These are the activations of a small neural network, seen along a few directions. Each row is one input.
In each table, some parts of the input vary, and every possible input appears once, in random order.
A made-up example of a description, with smaller parts first: one of 3 separate values, together with either a single point or one of 11 places around a ring or (one of 5 places around a ring, together with one of 6 places along a line).
Shared parts are said once, and a part with two or three values counts as separate values.

Other details of the inputs vary at random and push rows far along two fixed directions, the same in every table; ignore that.

Rows:
r1: [ -32   14   -6   63  -15   56   -4  -13   13 -113  -54]
r2: [  3 -23  13 -35  37  10  20 -14  -4 -54  -9]
r3: [-18   9   1  37  16   4  -1 -12   1 -55 -66]
r4: [ 64 -97   3  11 -42   8  37  32 -23   0 -62]
r5: [ 30 -47  60 -73  34 -69  38  17  15  35  15]
r6: [  8  14  12  19   5   4 -44   3  19   3  13]
r7: [ 11  23   4  21 -30 -14 -27 -21   3  -4  36]
r8: [ 16 -56 -49  32 -62 -20  12  43 -40  43  -7]
r9: [-26  73   3 -62  44  -5  18 -60  25 -19  60]
r10: [ 11  29 -27  56  -8  46 -29   2  26 -21 -12]
r11: [-33  47 -29  21 -25  94   8 -30 -40 -70   7]
r12: [ 39 -92 -13  57 -15 -38  25  16 -21  33 -64]
r13: [ 15   8   9  57  11  12 -10   3  10 -71 -16]
r14: [-39  52  45 -47  57  32   8  21  11   7  55]
r15: [ 25  -4  20  20  31 -23 -15  17  14 -54   8]
r16: [-60  64  25 -45  51  -4 -44  15  19  -9  41]
r17: [  26  -53  -29   10 -100  -17  -23  -10  -25   27  -39]
r18: [ 10  -7   4 -72 -22 -99 -18 -16  20  61  36]
r19: [ 21 -78 -33  42 -41   8 -15  54 -30  52 -27]
r20: [  33  -62  -30   30  -15  -40    3   17  -37   18 -111]
r21: [ 15  25  12  31  63 -39  -3  -4  -3 -12 -24]
r22: [  40  -21   39  -27   63 -115   -7   10    5   39    1]
r23: [-19  69 -42  75 -28  63 -16  11 -28 -72  10]
r24: [-21  -4   5  22 -25  -7   5 -20  18  15  48]
r25: [  1  11  29 -15 -28  21  26 -22   3  13  36]
r26: [  41  -30   44  -35   36 -114   -9   16    9   27   14]
r27: [ 38 -45 -32  -5 -71   9  37  46 -56  42 -25]
r28: [  3  61 -47  89 -39  56  -7 -31  11 -62  -9]
r29: [-24  73  37 -11  18 -23 -35 -26  14 -18  81]
r30: [-20  65  36 -41  23   5  31 -35  38   3  75]
r31: [-40  17 -37  59  16  59  -2  39   0 -17   5]
r32: [ 42 -55 -14   0 -80  12  24  28 -54  42 -18]
r33: [ 56 -63 -54 -11 -39  14   9   2 -24  44 -79]
r34: [ -7   9  17  20 -13  77  13   0   9  -6 -11]
r35: [-34  -4   1  59  -4  58 -17   6   9  -9   6]
r36: [ 38 -40 -57  19 -88 -25  -5  -9 -12  25 -57]
r37: [ -4   6 -14   9  47  28  28 -30 -26 -36 -64]
r38: [ 58 -78   5  19 -21  -7  44  16 -31  29 -86]
r39: [ 22  -3   2 -50  42 -80 -36  62  -8  65  33]
r40: [-40  50 -49  22  15 114   4  11 -32 -64 -28]
r41: [-37   7 -16  90 -16  91 -10  -8  24 -38  -4]
r42: [-25  62  41 -40  57  27  18 -10  48  12  48]
r43: [-14  36 -20  -5  14   2 -23  -7  40  -4 -23]
r44: [-16  32  23  18 -37  67  21 -19 -10 -31  23]
r45: [-18 -25  20  29  28 -16  20  -2  26 -31  17]
r46: [-22  37 -38 -12  -8  50  16 -10 -43 -43   9]
r47: [-29  36  39 -51  97 -17  22 -44  13 -37   9]
r48: [ 47 -57 -45 -10 -76   7  16 -25 -36  29 -35]
r49: [ -9   5  -5 -80  -9 -93 -15  29 -21  51  36]
r50: [ 35  -8  24 -72  35 -49  21  14  26  88  12]
r51: [ 18 -52  36 -95  41 -75  22  -8  -2  15   3]
r52: [-21 -17   4  66  19  36  16   0  21 -71   6]
r53: [ 10  41 -25  56 -34  27 -16 -26  13 -32  15]
r54: [ -3 -10   6  -6   6  29  26 -30 -14 -64 -42]
r55: [ 43 -90 -23  18 -51 -27 -10  30 -21 -22 -80]
r56: [  20  -22    7 -101   35  -57   -3   -7   12   75   17]
r57: [ 22  -2  12 -43  -7 -89 -31  20 -21  55  62]
r58: [ -6  22   0  50  -8  49 -46   9   0 -26  -4]
r59: [-54  67  36 -42   9 -23 -31 -35  17 -17  62]
r60: [-47  42  31  15 107 -34  24 -20  32 -13  32]
r61: [ 73 -43 -52  49 -45  -8 -23  27   1  34 -63]
r62: [-53  69  17 -42  14 -22 -27 -14   3 -18  64]
r63: [ 19 -63 -33  36 -72 -14   2  28 -40  44   0]
r64: [ 36 -73 -27 -11 -51  31  -9   2 -33  41 -60]
r65: [-39  47  64 -46  50  31   6   0  21   9  52]
r66: [ 16 -22  -1 -33  38 -78  -1  14  42  88  31]
r67: [ 38 -78 -45  52 -50   5  -3  23   6  58 -39]
r68: [-28  65  23 -12  59  -3 -47  23  16 -11  62]
r69: [-28  38 -14  -1   5  18 -31  -8  40 -10  -9]
r70: [-23  54   3  74  43 100  47 -22  -5 -71 -59]
r71: [ 25 -38  60 -71  35 -72  40  10  13  40   9]
r72: [   7  -35   38  -69   25 -111   -4    8   15   19  -10]
r73: [-39  20  -8  81 -41  68   0 -23  -3 -45  21]
r74: [-41  65  27 -50  69  27  21  35  12   4  48]
r75: [ 25 -64 -24  13 -67   4 -39  18 -10  37 -67]
r76: [ -8 -20  34 -75  10 -71 -47  18   8  68  14]
r77: [ 67 -50 -34  14 -80   7  41  -2 -19  47 -43]
r78: [-64  76   7 -45  60  -6 -32  30  18 -14  32]
r79: [-33  43 -12  26 -37 101   5 -49 -27 -71   0]
r80: [-15   6 -15  26 -19 -10  13 -23  29  16  44]
r81: [-20 -18  12  62   6  14  26  -7  14 -46 -10]
r82: [-11  17 -24  29 -10 -11  19 -24  31  11  33]
r83: [-26  16  -4   4   0  87 -11 -15 -21 -34 -20]
r84: [   6  -24   10 -101   36  -46  -11   23  -26   67   25]
r85: [-33  51  27 -64  24   3   4 -58  12 -14  70]
Each input here is: one of 5 places around a ring, together with either one of 5 places along a line or (one of 2 separate values, together with one of 6 places along a line).
- Changing only the place on the ring of 5 turns r70 into r21. The same change can be made to r71. Which row results? => r26
- Changing only the place on the ring of 5 turns r28 into r77. The same change can be made to r7. Which row results? => r25
- Changing only the place on the ring of 5 turns r52 into r4. The same change can be made to r19. Which row results? => r14
- Which other rows does r67 become when the place on the line of 6 takes its other values? List them by row number. => r19, r31, r35, r41, r66
- A walk changes only the place on the line of 6. It starts at r74 and steps to r14. List the rest of the walk in order. => r65, r34, r42, r50
- Which other rows does r36 become when the choice among 2 separate values takes its other values? List them by row number. => r43
- Which other rows does r49 become when the place on the ring of 5 takes its other values? List them by row number. => r8, r23, r27, r46
- Which other rows does r81 become when the place on the line of 5 takes its other values? List them by row number. => r12, r45, r52, r60

Rows:
r86: [ -2   6 -19   6 -23  12 -15 -12   4 -10  -5]
r87: [  2 -12  -1  27 -14   8  -5   1  -2  -2  -9]
r88: [-34  45  19 -27  38 -15   2 -15   9 -14  50]
r89: [ 0 13 -3 21  5 14 -5  1  3 -8  8]
r90: [ -6  10  -6   9   2  20  11   2   6 -17 -15]
r91: [ -1   5   2   9  -1   2 -12   2   2 -16   3]
r92: [ 15 -17 -10  19 -31   7  -6   3 -12  -8 -13]
r93: [ -3  -8   2  11 -17  18   0  -1  -2   4  -2]
r94: [ 14  -8 -16  19 -37  25   2   8 -12   3 -21]
r95: [  8   4  -3  15 -10  30  10  -7  -3 -18 -28]
r96: [ -9   1 -10   0 -13  18   5   1 -17  -4  -2]
r97: [  21  -31   27  -75   27 -108  -13   20   -4   79   34]
r98: [ -7  13  -4  14  -5  11  -4  -4 -11 -13   5]
r99: [-2  8 -3 19 11  7 -1  4  7 -8  2]
r100: [  6   0  -6   7 -15  11  -6  12  -2   7 -11]
r101: [ -1 -17  -5  19  -9  16  -2   7   2   0 -20]
r102: [ 40 -66  19 -53  -1 -70   6   9  -8  72 -14]
r103: [ -1 -10  -9   1  -1   1  -7  14 -11   8 -16]
r104: [ -8   3  -7   9  13  -1   5  -1  -6 -16 -11]
r105: [ 2  4 -5  9  1 19 -6  8 -1  5  3]
r106: [  0 -16  -1  13 -19   0   9  -6  -5   1   1]
r107: [ 16 -13 -18  34 -30  23   2   3 -13  -1 -12]
r108: [ 16 -25 -34  11 -44   2 -13  -1 -20  19 -30]
r109: [  6  -8  24 -53  18 -51 -15  14   7  35  27]
r110: [-15  32  28 -26  43 -18   0 -19  19 -24  26]
r111: [  0  -7 -10  15  -1  -2  -7   9 -10  -3 -16]
r112: [ 12  -4 -31  19 -43  16  -7  -6  -4   6 -23]
r113: [ -1  -9  -5   2   0  11   3   5   0 -17 -18]
r114: [-11   8 -13  15 -18  16  -9 -19  10  -4  -1]
r115: [ -8  -9  -1  10   5  15  10  -1   6  -9 -15]
r116: [  8   1  -4  15 -12   0  -4   7   0   1  -6]
r117: [-25  38  22 -23  22   6  -8  -8  14 -18  37]
r118: [  0  -4 -11  12 -11  19 -11  10 -16   1 -15]
r119: [  7  -1 -25  11 -23  12  -8 -10   1  11  -5]
r120: [  3  -8 -10  13 -23  11   2  -3 -10 -20  -3]
r121: [-22  49  26 -13  56   1   8 -24  23 -26  36]
r122: [ -2   8 -10  20 -10  21  10  -7  -5 -14   9]
r123: [ 1  0 -7  9  6 15 -1 10  3  3 -4]
r124: [ 61 -89   2 -61 -17 -88   0  25 -35  93 -32]
r125: [ 17  -7 -10  28 -20  19  10  -7  -7 -19 -34]
r126: [ 14 -35 -21   9 -18   5   5  14 -23   8 -40]
r127: [ 11 -38 -21  27 -49  30  11   5 -20   4 -30]
r128: [  0  -2 -10   8   9  19  11   4   1  -6 -10]
r129: [-33  59  19 -15  32   1   8 -18  23 -26  50]
r130: [-22  39  27 -20  38  13   0 -20  18 -35  18]
r131: [  2 -17  -2  16 -15  16  -6   7  -3   8 -13]
r132: [-29  41  32 -14  34 -10  -2 -18  23 -10  50]
r133: [-4  9 -4  8  0 13 -1  9  7 -5 -9]
r134: [-24  44  17 -10  41  -8  10 -10  26 -24  25]
r135: [ 22 -19 -13  21 -13  32  10  -2 -13  -4 -34]
r136: [  1  -5 -13  11 -21  21  -4   5 -21   0 -13]
r137: [-30  45  16 -24  33  12   9 -12  16 -10  51]
r138: [ 14 -25  -4  31 -18  17  10 -11  -8 -13 -36]
r139: [ 28 -38  18 -56  19 -83   2   5 -13  55   2]
r140: [-27  40  25 -19  45 -17  -9  -7  26 -24  37]
r141: [  1 -16   1  18  -2  -6  -1   4   4   1 -11]
r142: [ -4  14  -2  16   3   4  -1   4   9 -13  -4]
r143: [ 26 -56  15 -42  12 -83   8  14   3  59   2]
r144: [ -5  12 -11   9 -21  29  11  -1  -3 -12  -2]
r145: [ -3   0  -2   8   7   0   4  -1   4 -27  -9]
r146: [-18  46  23 -20  27 -15  -2  -9  19  -5  43]
r147: [ -4  -1  -1   3   1  10  -8   9   4 -13  -9]
r148: [  6   0  25 -61  28 -53  -2   9   9  55  50]
r149: [-29  35  18 -30  22   3   1  -9  12 -19  42]
r150: [  9  -9  -9  15   5   1  10   3  -1  -5 -12]
- What do these inputs look like to the network? => one of 5 separate values, together with either a single point or (one of 2 separate values, together with one of 6 places along a line)
- Changing only the choice among 5 separate values turns r90 into r126. The same change can be made to r100. Which row results? => r118
- Which other rows agree with r123 in the choice among 5 separate values? List them by row number. => r89, r99, r105, r107, r119, r121, r122, r128, r135, r137, r148, r150
- Which other rows does r116 become when the place on the line of 6 takes its other values? List them by row number. => r125, r129, r134, r142, r146
- Which other rows does r145 become when the choice among 2 separate values takes its other values? List them by row number. => r113
